Each row below holds a small network's activations on one input, seen along a few directions.
Each table varies a few parts of the input and shows all the possible inputs, shuffled.
A made-up example of a description, with smaller parts first: one of 3 separate values, together with either a single point or one of 11 places around a ring or (one of 4 places along a line, together with one of 5 places around a ring).
Shared parts are said once, and a part with two or three values counts as separate values.

Other details of the inputs shift rows strongly along two fixed directions, in all tables alike. That doesn't count.
To show where, the next rows are all for the same input, with only those details redrawn:
[ 2.92 -3.19 -1.48  0.56  0.17  0.82  0.63  2.32 -1.84 -1.43 -0.17]
[ 4.71 -3.14 -1.69 -0.98 -0.95  1.74  0.28  1.20  0.50 -1.48  1.13]
[ 4.36 -2.85 -1.31 -1.45 -1.03  1.70  0.01  0.47  1.25 -1.13  1.11]
[ 0.08 -0.44  0.79 -2.24  0.38  0.42 -0.76 -1.52  2.43  0.63 -0.65]
[-2.83 -1.27  0.80  1.82  2.49 -1.07  0.38  1.41 -3.44  0.17 -3.23]
[-2.08 -1.53  0.45  1.40  2.09 -0.83  0.34  1.40 -2.93  0.01 -2.70]
[ 4.29 -2.61 -1.22 -1.62 -0.94  1.65 -0.03  0.40  1.42 -1.02  1.17]
[-0.81  1.38  2.05 -5.22 -0.30  0.59 -1.88 -4.60  6.68  1.99 -0.20]

A family of inputs:
row 1: [ 1.62 -0.90  0.19 -2.90 -0.46  0.98 -0.75 -1.51  3.29  0.32  0.30]
row 2: [-0.80  0.69 -0.87  0.00  0.15  0.40  0.66 -1.95  1.38 -1.55 -1.12]
row 3: [-5.63  2.74  1.92  1.58  0.41 -1.06 -0.04 -0.54 -0.73  2.07 -5.28]
row 4: [ 4.79  0.31 -1.74 -0.18 -3.55  0.60  1.35  1.49  0.24 -2.58  1.39]
row 5: [-8.08  3.78  2.91  0.92  1.90 -2.26 -1.06 -0.98 -3.28  1.46 -1.94]
row 6: [ 1.83 -0.89 -2.93 -0.63  0.58  2.67  0.97  0.41 -1.65 -0.81  0.07]
row 7: [ 2.89 -1.29 -2.09  2.50 -1.89  0.29  1.07  2.11 -2.15 -2.21 -1.79]
row 8: [-5.23  1.90 -0.63  1.81  3.59 -0.90  2.09  2.32 -6.95 -0.05 -2.55]
row 9: [ 2.14 -2.90 -2.04  0.38  1.64  0.53  1.13  1.86 -2.71  0.62  2.25]
row 10: [-1.47  0.39  2.56 -2.77  0.51 -0.86 -1.10 -2.89  2.97  2.33  0.90]
row 11: [ 1.12 -0.78  1.19  0.29 -1.06 -1.74 -0.15 -0.27  1.93  0.94  0.62]
row 12: [-3.06  1.35  2.33 -2.02  1.22 -1.82 -0.54 -4.35  5.07  1.88  0.89]
row 13: [-3.93  4.06  1.64 -2.02 -0.39 -0.80 -1.21 -4.22  4.01  0.38  1.78]
row 14: [-3.17  0.09  1.54  3.75  2.51 -1.57 -0.91  1.47 -5.37  0.57 -0.61]
row 15: [ 0.12 -0.65  1.48  0.74 -0.82 -0.99  0.12  0.82  1.29  2.14  0.20]
row 16: [ 3.12 -2.91 -1.41  2.42 -1.17  0.58  1.13  3.98 -1.23 -0.60 -1.02]
row 17: [ 1.12  2.87  0.82 -2.13 -3.84  1.02 -1.46 -1.39  4.46  1.17  2.77]
row 18: [-2.03  1.79  2.14 -2.11 -0.41 -1.66 -1.37 -3.05  5.32  1.84 -2.39]
row 19: [ 3.46 -1.09 -0.48  3.55 -1.29 -0.81 -0.74  2.27 -1.77 -0.97  1.90]
row 20: [-3.77  1.42 -0.99  1.54  2.34 -0.28  0.30  1.68 -5.41  0.27  0.41]
row 21: [-3.55 -0.48 -0.49  0.46  4.11 -0.57  0.45  0.57 -2.74  1.47 -2.46]
row 22: [ 2.25  0.58 -0.91  0.95 -2.71  1.01  1.69  2.80 -1.31 -1.27  0.25]
row 23: [-0.19  1.54  2.11  1.24 -0.99 -0.12 -1.66 -0.28  1.72  2.00  1.16]
row 24: [ 2.29  0.04 -1.35  2.73 -2.44 -0.70  0.13  2.89 -2.71 -2.01  1.59]
row 25: [ 1.04  0.81  0.02 -2.99 -1.50  2.18 -0.68 -2.88  2.86 -0.31 -0.33]
row 26: [ 3.90  0.28 -1.45 -2.28 -2.39  1.82  0.97  0.33 -0.12 -2.17  2.22]
row 27: [-1.02  1.17  0.82  0.63  0.82 -0.78 -1.21 -2.33  1.93  0.09  2.18]
row 28: [ 3.90 -1.27 -2.27 -0.09  0.37  1.96 -0.73  0.54 -1.06  0.15  4.43]
row 29: [-0.53 -0.66 -0.23 -0.10  1.29 -0.54  0.34 -1.08  2.37 -0.83 -0.60]
row 30: [-3.76  1.64 -0.18  2.45  1.57 -1.58  2.24  1.09 -3.70 -2.10 -1.71]
The inputs of row 16 and row 29 match in every part but one. If row 17 is changed in the same way as row 16 into row 29, which row does it become? -> row 13
What do these inputs look like to the network? -> one of 5 places along a line, together with one of 6 places around a ring
Start at row 15 and move only the place on the line of 5, one step at a time. The first step leads to row 11. Which rows follow, in order? -> row 12, row 10, row 9
Start at row 28 and move only the place on the ring of 6, one step at a time. The first step leads to row 20. Which rows follow, in order? -> row 8, row 6, row 21, row 9
Change only the place on the line of 5 in row 7. List by row number the other rows that result. -> row 2, row 3, row 6, row 25

A family of inputs:
row 31: [-2.58  0.02  0.99 -4.49  2.40  0.82 -0.57 -3.44  3.49  3.03 -1.30]
row 32: [-5.59  3.25  1.22  0.79  1.55 -1.53  0.92 -0.39 -2.30 -0.19 -0.63]
row 33: [ 0.68 -3.48 -0.69  6.16  0.04 -1.94  1.04  6.04 -6.42 -1.46 -2.02]
row 34: [ 7.01 -3.38 -2.43 -5.64 -1.12  3.89  0.37 -0.36  3.07 -0.41  2.76]
row 35: [ 0.76  0.42 -2.42  2.08 -0.58  0.30  1.33  1.99 -4.45 -1.90  1.24]
row 36: [-1.38  1.88  2.88 -1.33 -1.55 -0.38 -1.90 -2.64  4.43  2.04 -1.55]
row 37: [ 4.89 -2.26 -1.50  0.66 -3.02  0.62  1.66  2.69  0.77 -2.89  0.65]
row 38: [ 6.56 -0.21 -1.89 -2.48 -3.06  1.76 -0.03 -0.70  3.34 -0.88  6.92]
row 39: [-3.76 -0.46  0.80 -2.03  3.59  0.10 -0.52 -2.99  2.48  2.06 -2.17]
row 40: [ 1.95 -1.75 -1.32  4.03 -0.96 -0.14  0.55  4.01 -3.43 -1.74 -2.19]
row 41: [-0.08 -0.49 -2.46  5.60  1.28  0.06  1.08  5.11 -8.80 -2.52 -0.02]
row 42: [ 6.49 -0.07 -1.73 -2.26 -3.69  3.47 -1.05 -1.11  2.80 -1.17  6.10]
row 43: [-4.15  3.38  2.11 -1.06  0.54 -1.08 -1.73 -2.46  1.18  1.92  1.50]
row 44: [-4.06  1.42  3.09  1.53  0.88 -3.45 -0.03 -0.54  0.59  2.38 -2.94]
row 45: [-2.01  2.74  2.09 -1.73 -1.39 -0.88 -0.50 -3.02  4.41  1.41 -2.49]
row 46: [-4.74 -0.98  1.26  0.19  5.09 -1.62 -0.62 -2.16 -1.15  0.32 -3.87]
What do these inputs look like to the network? -> either one of 4 places along a line or (one of 2 separate values, together with one of 6 places along a line)
Which of the alternatives is row 37? -> one of 2 separate values, together with one of 6 places along a line
Change only the choice among 2 separate values in row 38. List by row number the other rows that result. -> row 44
